A small network was trained on invented records. Each row is its activation on one of them, seen along a few directions.
Records have a field called KIMA. Each example row is followed by its value.
The word absent means that the record has no KIMA.
Other fields move the rows too, some of them a lot.
(in the rows, 500 means zero)
Strong random noise was added to every row along 14 fixed directions; ignore it. To show where, here is one row again and again, with new noise each time:
[515 611 257 776 350 414 596 594 549 526 551 404 542 491 577 684 363 515
 480 592 580 422 387 689 574 314 240 362]
[735 413 659 774 594 152 262 517 419 468 340 523 387 649 500 451 506 442
 548 718 325 518 721 284 666 538 871 745]
[460 361 467 362 472 395 352 595 506 777 453 339 395 326 266 721 423 464
 520 588 567 213 530 528 593 687 565 317]
[400 499 255 679 517 495 787 391 401 412 480 213 569 611 588 273 688 632
 308 684 531 195 767 539 515 562 548 485]
[559 401 639 447 644 512 458 485 430 325 452 592 440 299 526 469 486 583
 503 558 481 605 413 414 559 493 619 605]
[622 387 724 551 458 406 327 518 557 699 410 573 463 369 388 600 310 512
 581 497 373 635 469 399 679 451 673 442]
[489 528 494 441 569 737 329 537 732 624 599 323 537 467 380 394 606 785
 414 454 629 366 695 214 606 478 653 332]
[354 298 515 339 584 689 240 550 533 485 281 457 317 397 474 494 614 651
 467 419 531 513 680 327 499 740 815 647]
[241 522 614 150 424 611 532 506 556 616 598 391 576 440 278 451 467 457
 517 321 598 446 597 712 451 644 389 142]
[392 570 276 493 330 550 475 669 713 528 381 456 408 652 614 490 566 554
 461 381 650 479 695 487 414 576 493 608]
[615 483 467 483 562 282 493 592 592 393 489 545 415 559 492 274 528 417
 578 572 630 584 529 628 526 618 450 521]
[595 672 401 507 473 441 656 667 549 355 400 527 330 441 442  87 158 718
 611 500 809 616 556 882 454 522 341 393]
[398 704 461 625 346 701 298 551 417 569 469 382 510 543 429 665 253 502
 510 413 351 604 498 595 500 374 457 366]
[376 573 599 596 489 405 336 666 335 431 567 530 397 629 529 695 377 392
 492 444 417 471 548 466 437 637 571 693]
[560 376 520 307 456 704 213 595 683 679 579 375 475 179 323 640 579 494
 408 606 405 569 320 198 828 521 655 346]
[391 671 617 419 308 471 622 505 465 487 514 431 609 523 462 562 429 482
 445 490 448 421 664 532 511 370 499 382]

[370 477 442 696 435 394 370 686 476 337 592 356 427 523 476 480 485 523
 444 654 581 503 610 635 722 611 531 437]
absent
[620 488 415 436 517 488 605 386 560 690 195 524 440 504 445 292 341 621
 643 406 584 485 618 666 315 506 488 441]
povo
[580 578 426 319 394 634 753 564 581 499 644 528 522 353 575 349 505 474
 353 548 465 560 300 355 533 517 445 614]
kobef
[218 389 525 322 461 503 445 534 344 563 539 454 452 493 463 749 507 305
 457 424 452 331 487 597 372 796 493 561]
gaf
[527 443 455 504 484 544 566 502 575 560 590 459 503 652 477 341 824 367
 408 496 415 603 490 316 673 589 574 470]
voka
[532 331 385 528 722 685 617 340 539 543 437 499 500 318 516 375 516 772
 531 428 653 480 377 565 426 474 429 379]
gibok
[521 584 356 354 260 551 732 552 751 697 521 461 541 656 501 287 674 402
 419 418 519 551 571 428 538 534 443 432]
vosam
[450 256 561 324 569 504 401 354 283 447 169 539 398 258 444 735 568 426
 560 574 386 498 446 555 489 542 669 539]
vosam
[480 435 213 730 499 773 292 477 567 609 540 360 550 368 530 732 492 557
 475 528 439 583 224 528 618 371 342 343]
absent
[748 566 465 605 647 462 283 444 455 445 313 543 441 359 412 642 353 605
 684 602 561 540 383 575 512 211 450 376]
gibok
[444 513 652 547 671 504 668 431 117 385 470 590 421 431 555 564 288 648
 473 473 451 301 502 477 283 557 614 735]
gub
[509 607 568 344 437 416 554 563 520 261 559 640 528 480 582 529 536 346
 521 523 533 637 399 571 470 427 360 590]
gaf
[704 431 504 506 648 363 471 489 431 546 591 595 454 386 431 538 410 337
 600 592 466 555 171 581 519 530 368 470]
gub
[438 397 640 363 326 515 533 372 549 784 281 513 537 561 449 490 483 440
 512 368 334 523 700 442 457 563 701 510]
gaf
[365 469 313 615 370 496 402 503 582 646 396 366 523 666 561 717 613 468
 466 464 501 336 690 494 447 509 525 514]
beke
[422 453 545 557 498 592 780 336 339 728 463 460 524 583 374 285 401 528
 517 341 404 522 517 685 459 595 475 283]
voka
[685 708 518 341 441 546 839 573 647 539 524 633 478 435 583 223 315 723
 446 417 646 447 518 326 345 412 495 657]
povo
[300 279 479 438 492 405 448 600 383 462 535 586 373 556 575 654 623 168
 479 449 403 587 347 592 466 888 481 726]
pum
[660 504 564 226 645 563 524 470 379 367 460 508 432 173 413 512 544 562
 459 688 494 405 353 306 553 440 617 546]
gibok
[548 609 414 476 411 589 471 433 661 453 438 552 617 572 648 629 638 475
 491 456 485 551 497 387 417 249 430 566]
pum
[489 332 314 743 474 593 500 442 676 803 538 381 568 542 548 495 548 598
 440 457 465 453 486 419 593 548 499 419]
absent
[580 587 402 331 521 785 327 443 532 553 426 349 472 433 280 222 476 521
 536 537 460 665 475 586 561 507 505 270]
pum
[720 596 464 468 456 303 498 412 404 413 311 469 532 421 482 617 493 396
 548 780 425 391 526 518 524 264 530 524]
beke
[509 412 678 490 291 358 697 567 542 439 333 745 424 484 621 540 536 436
 502 419 443 765 488 441 626 430 623 648]
vosam
[567 354 535 552 532 287 656 588 565 624 550 594 413 442 521 441 379 561
 523 493 644 401 465 530 512 660 498 580]
kobef
[597 770 624 110 311 552 694 409 645 504 501 518 692 492 468 382 564 443
 457 491 456 472 635 354 413 252 501 439]
beke
[440 291 559 449 575 639 557 411 390 674 501 527 462 305 422 446 344 499
 512 415 384 602 292 600 504 706 510 455]
kobef
[314 527 513 492 391 691 575 541 243 564 447 523 400 467 486 727 381 462
 438 357 350 518 378 511 438 554 528 547]
voka
[543 401 399 503 799 610 459 326 495 615 462 445 512 482 424 392 506 657
 607 408 624 375 473 595 305 553 410 359]
povo
[484 690 506 449 537 399 702 521 507 234 834 387 703 479 512 598 761 521
 369 697 682 204 519 423 607 247 321 320]
gub

Here are new rows. What is KIMA for each?
[520 509 587 529 572 451 489 607 418 565 443 480 320 553 352 447 469 694
 509 476 640 313 703 379 546 593 705 486]
voka
[406 366 604 396 534 365 405 555 652 420 427 596 450 545 518 534 663 506
 570 395 674 536 665 506 490 577 570 506]
gibok
[323 482 482 574 476 438 497 663 516 407 819 449 564 433 565 889 636 464
 370 559 605 288 381 408 634 479 372 463]
gub
[583 684 494 421 414 757 515 626 599 469 483 669 430 344 591 527 247 688
 515 329 567 705 305 408 401 315 430 632]
kobef
[461 455 405 519 321 594 573 548 525 671 451 430 448 518 470 486 556 435
 413 487 383 576 474 438 642 574 571 474]
vosam
[468 564 670 207 347 553 696 369 507 613 377 561 601 501 505 441 485 418
 469 366 332 528 614 404 353 459 602 544]
povo
[414 324 577 752 407 452 388 577 647 668 480 597 472 607 587 674 522 510
 515 330 442 676 522 390 631 532 598 551]
gibok
[391 606 131 663 285 716 277 666 802 667 546 305 545 587 588 851 628 544
 405 436 573 422 498 365 573 347 362 401]
povo
[339 731 361 125 378 656 593 454 548 392 497 368 619 626 500 409 718 383
 431 448 546 370 695 544 278 497 397 444]
absent
[476 566 262 508 476 609 631 502 578 517 609 434 560 513 517 577 653 468
 469 467 616 449 330 582 503 398 233 310]
vosam
